Each row below holds a small network's activations on one record, seen along a few directions.
Each row is followed by the record's values for the fields K, F, U, G, W, M.
A field that a record lacks is written none.
Other fields move the rows too, some of them a lot.
In the rows, 500 means zero.
Strong random noise was added to every row along 4 fixed directions; ignore it. To show where, here is one row again and again, with new noise each time:
[631 507 563 431 344 560 340 385 668 383 598 488 551 495 426 670 585 549
 452 573 525 564 451 635]
[531 612 639 600 582 573 475 349 474 403 678 348 478 620 468 517 513 402
 383 652 581 638 457 380]
[611 694 334 509 387 384 528 338 550 402 351 301 638 533 382 688 593 549
 480 571 607 475 706 690]
[598 434 670 605 661 624 424 396 584 327 752 419 420 616 650 512 481 322
 634 676 444 677 436 391]
[584 665 657 450 292 588 321 351 643 402 641 405 620 506 286 725 607 630
 151 605 629 629 416 611]
[618 572 379 396 276 439 429 362 584 446 411 473 580 474 347 656 614 583
 485 504 581 432 561 704]

[469 439 293 430 375 304 488 594 684 473 229 470 703 415 541 764 503 597
 718 436 321 505 617 818] -> K: k3 / F: f1 / U: u2 / G: none / W: none / M: none
[489 500 531 410 272 404 395 616 730 530 495 494 683 493 455 825 595 715
 488 485 341 573 585 722] -> K: k1 / F: f1 / U: u1 / G: g3 / W: w2 / M: m1
[399 525 815 475 532 736 352 441 368 518 831 614 297 595 462 417 405 435
 335 505 562 611 252 243] -> K: none / F: f1 / U: u1 / G: g3 / W: w2 / M: m3
[506 431 654 452 510 707 408 394 340 544 757 673 309 437 425 240 508 365
 351 506 676 458 269 298] -> K: none / F: f2 / U: u3 / G: none / W: none / M: none
[354 690 557 349 313 540 505 520 426 589 419 549 572 485 410 503 631 697
 256 380 460 443 479 598] -> K: k1 / F: f2 / U: u1 / G: g2 / W: w1 / M: m1
[514 373 665 396 434 732 264 591 639 503 670 686 540 358 534 528 499 596
 517 426 432 598 343 551] -> K: k2 / F: f2 / U: u1 / G: g1 / W: w1 / M: m2
[552 472 666 523 599 517 471 582 647 402 566 418 498 545 543 564 370 459
 557 598 396 632 532 560] -> K: k3 / F: f1 / U: u1 / G: g3 / W: w2 / M: m3
[367 636 479 702 722 368 622 456 323 528 512 297 516 664 426 494 486 474
 478 539 457 622 478 377] -> K: k2 / F: f1 / U: u1 / G: g2 / W: w1 / M: m3
[523 506 559 494 501 487 456 485 525 483 514 443 570 377 393 536 506 549
 286 494 585 542 479 549] -> K: k1 / F: f2 / U: u3 / G: none / W: none / M: none
[495 341 723 541 584 644 381 441 464 461 819 624 275 619 587 370 507 343
 570 614 438 649 229 245] -> K: none / F: f1 / U: u3 / G: none / W: none / M: none
[474 510 342 488 542 512 682 420 257 552 422 599 465 520 511 253 526 423
 663 469 665 288 510 400] -> K: k2 / F: f2 / U: u2 / G: none / W: none / M: none
[689 386 518 582 669 611 489 516 558 397 553 438 423 405 611 368 411 321
 596 573 551 481 525 426] -> K: k3 / F: f1 / U: u3 / G: none / W: none / M: none
[489 591 531 664 585 467 623 390 501 357 533 335 561 745 517 637 536 532
 529 571 500 615 469 450] -> K: k2 / F: f1 / U: u2 / G: none / W: none / M: none
[411 585 395 617 697 318 648 561 412 559 306 287 542 460 596 425 401 418
 510 468 518 515 688 492] -> K: k3 / F: f1 / U: u3 / G: none / W: none / M: none
[430 637 503 376 360 530 583 454 325 548 490 496 512 562 380 597 557 592
 332 509 575 451 425 433] -> K: k1 / F: f2 / U: u2 / G: none / W: none / M: none
[598 429 617 477 531 586 420 594 814 384 521 374 625 366 697 730 454 558
 484 531 300 718 648 686] -> K: k1 / F: f2 / U: u3 / G: none / W: none / M: none
[400 560 590 496 498 586 563 324 275 506 653 565 369 859 594 510 635 443
 561 596 565 441 363 278] -> K: none / F: f1 / U: u2 / G: none / W: none / M: none
[557 614 366 525 487 565 638 529 541 426 333 291 546 468 712 594 416 466
 591 471 516 340 812 631] -> K: k3 / F: f1 / U: u2 / G: none / W: none / M: none
[385 602 518 608 634 360 602 529 446 618 377 298 581 436 487 451 414 462
 298 466 527 576 623 429] -> K: k2 / F: f1 / U: u3 / G: none / W: none / M: none
[602 395 303 442 348 281 536 486 734 402 315 608 657 526 390 705 584 661
 724 369 434 495 518 757] -> K: k2 / F: f1 / U: u2 / G: none / W: none / M: none
[581 643 622 673 741 536 510 503 691 268 618 163 682 579 575 682 514 479
 335 741 477 848 658 521] -> K: k1 / F: f2 / U: u3 / G: none / W: none / M: none
[693 350 485 357 383 469 353 455 748 365 579 728 447 403 463 606 593 557
 602 509 515 507 371 650] -> K: none / F: f1 / U: u3 / G: none / W: none / M: none
[551 384 504 391 459 525 390 605 794 404 432 416 577 430 782 714 455 582
 707 437 249 612 624 760] -> K: k1 / F: f1 / U: u3 / G: none / W: none / M: none
[453 441 434 555 749 512 667 477 326 563 452 431 400 417 649 244 351 348
 647 424 506 444 588 363] -> K: k2 / F: f2 / U: u3 / G: none / W: none / M: none
[563 683 446 731 679 368 662 521 497 457 375 219 648 464 527 544 360 448
 604 602 490 563 816 497] -> K: k2 / F: f1 / U: u1 / G: g3 / W: w2 / M: m3
[587 537 627 575 533 584 427 411 660 239 704 487 626 669 549 678 613 464
 480 642 512 713 486 545] -> K: none / F: f2 / U: u2 / G: none / W: none / M: none
[486 313 397 350 371 384 449 596 584 630 353 625 481 354 463 490 526 531
 538 338 410 428 476 608] -> K: k1 / F: f1 / U: u3 / G: none / W: none / M: none
[561 292 657 379 340 557 201 586 751 457 750 702 464 396 259 529 547 605
 294 506 496 697  88 552] -> K: k3 / F: f1 / U: u3 / G: none / W: none / M: none
[596 667 352 532 495 517 621 318 357 376 435 473 550 623 514 490 633 430
 572 547 668 347 637 546] -> K: none / F: f2 / U: u2 / G: none / W: none / M: none
[352 427 735 498 522 713 430 555 359 588 647 567 305 544 641 315 405 492
 544 451 418 528 343 349] -> K: k2 / F: f1 / U: u1 / G: g3 / W: w1 / M: m3
[540 411 173 426 504 293 604 580 558 516 230 523 550 422 578 496 528 537
 796 429 388 464 710 679] -> K: k1 / F: f2 / U: u3 / G: none / W: none / M: none
[366 527 712 316 319 680 314 581 528 642 606 519 516 392 483 466 433 624
 186 399 446 598 318 510] -> K: k3 / F: f1 / U: u3 / G: none / W: none / M: none
[649 544 270 552 568 231 580 528 582 436 371 410 626 539 347 515 514 502
 605 552 490 464 659 639] -> K: k3 / F: f1 / U: u1 / G: g2 / W: w2 / M: m2
[445 460 344 382 405 452 503 392 281 623 430 623 362 487 445 289 517 412
 619 383 577 300 451 433] -> K: none / F: f1 / U: u3 / G: none / W: none / M: none
[485 634 589 578 633 676 604 371 300 504 706 518 335 683 612 365 605 367
 595 655 647 429 484 259] -> K: none / F: f2 / U: u1 / G: g1 / W: w2 / M: m1
[276 291 521 493 610 328 533 629 445 561 576 618 431 660 552 456 463 386
 706 479 236 677 285 296] -> K: k1 / F: f1 / U: u2 / G: none / W: none / M: none
[551 429 504 347 275 478 315 620 788 554 366 491 677 251 451 690 501 670
 318 373 448 518 547 809] -> K: k3 / F: f1 / U: u3 / G: none / W: none / M: none
[546 568 589 609 562 534 491 461 453 383 615 387 574 518 426 506 462 448
 377 629 553 594 399 420] -> K: k2 / F: f1 / U: u2 / G: none / W: none / M: none
[513 393 520 635 720 503 458 521 479 453 610 567 407 453 400 346 440 332
 635 533 528 569 326 285] -> K: k2 / F: f1 / U: u1 / G: g1 / W: w1 / M: m2

Here are new rows. What are their fields?
[460 474 401 468 503 485 493 562 400 560 424 577 439 531 469 444 552 454
 609 401 492 397 506 382] -> K: k1 / F: f1 / U: u1 / G: g1 / W: w1 / M: m2
[364 346 461 364 407 481 539 545 315 563 488 666 399 653 588 502 536 533
 648 429 416 413 410 442] -> K: k1 / F: f2 / U: u2 / G: none / W: none / M: none
[406 512 494 523 588 461 556 525 396 620 474 440 483 439 395 413 443 430
 311 490 545 524 453 417] -> K: k3 / F: f2 / U: u3 / G: none / W: none / M: none
[670 753 530 642 527 639 503 422 672 336 477 196 691 404 603 726 467 528
 319 693 583 643 810 708] -> K: none / F: f2 / U: u3 / G: none / W: none / M: none
[435 680 157 589 551 131 819 389  98 632 187 415 411 567 185 215 590 439
 490 447 793 269 595 321] -> K: k1 / F: f1 / U: u3 / G: none / W: none / M: none
[668 351 230 481 499 267 545 590 696 499 204 458 583 270 513 541 456 423
 754 416 429 385 718 765] -> K: k3 / F: f1 / U: u3 / G: none / W: none / M: none
[677 478 559 596 703 612 503 427 616 289 605 406 495 441 752 540 426 344
 674 624 489 598 654 550] -> K: none / F: f2 / U: u3 / G: none / W: none / M: none
[558 264 533 463 493 551 508 527 544 358 613 633 418 693 752 634 634 503
 886 560 370 503 431 533] -> K: k1 / F: f2 / U: u2 / G: none / W: none / M: none
[518 325 432 312 319 517 426 522 601 530 454 657 505 527 465 551 604 537
 711 438 411 409 373 594] -> K: k3 / F: f1 / U: u2 / G: none / W: none / M: none
[403 686 524 776 855 413 692 480 327 499 480 167 579 494 525 376 354 363
 321 614 623 671 671 347] -> K: k2 / F: f2 / U: u3 / G: none / W: none / M: none
[502 318 470 572 724 478 587 449 292 579 568 607 253 421 485 125 398 272
 610 466 637 344 321 236] -> K: k2 / F: f1 / U: u3 / G: none / W: none / M: none
[631 297 279 313 356 542 467 443 462 603 364 738 356 304 567 279 509 371
 808 324 529 158 564 590] -> K: none / F: f1 / U: u3 / G: none / W: none / M: none
[626 273 492 394 430 518 399 643 764 390 534 608 525 376 780 568 460 494
 898 514 214 440 630 671] -> K: k1 / F: f1 / U: u1 / G: g3 / W: w2 / M: m1
[583 501 560 502 547 688 497 360 333 491 635 544 352 471 487 322 501 342
 439 555 652 394 447 343] -> K: none / F: f2 / U: u3 / G: none / W: none / M: none
[537 378 471 390 438 598 453 593 530 603 427 574 432 312 666 361 434 478
 575 396 443 396 542 531] -> K: k3 / F: f1 / U: u3 / G: none / W: none / M: none
[382 470 363 244 186 510 530 390 338 639 364 734 429 570 467 494 562 543
 617 290 486 222 427 529] -> K: none / F: f1 / U: u2 / G: none / W: none / M: none
[643 477 613 479 370 717 430 292 495 327 742 668 410 724 560 552 699 491
 636 625 670 406 326 439] -> K: none / F: f1 / U: u2 / G: none / W: none / M: none
[513 607 271 611 597 292 635 570 561 518 242 276 667 452 483 617 466 522
 482 538 490 579 777 692] -> K: k3 / F: f2 / U: u3 / G: none / W: none / M: none
[672 288 671 528 615 643 347 476 692 370 738 610 442 406 663 512 464 349
 622 602 445 617 422 528] -> K: none / F: f2 / U: u3 / G: none / W: none / M: none
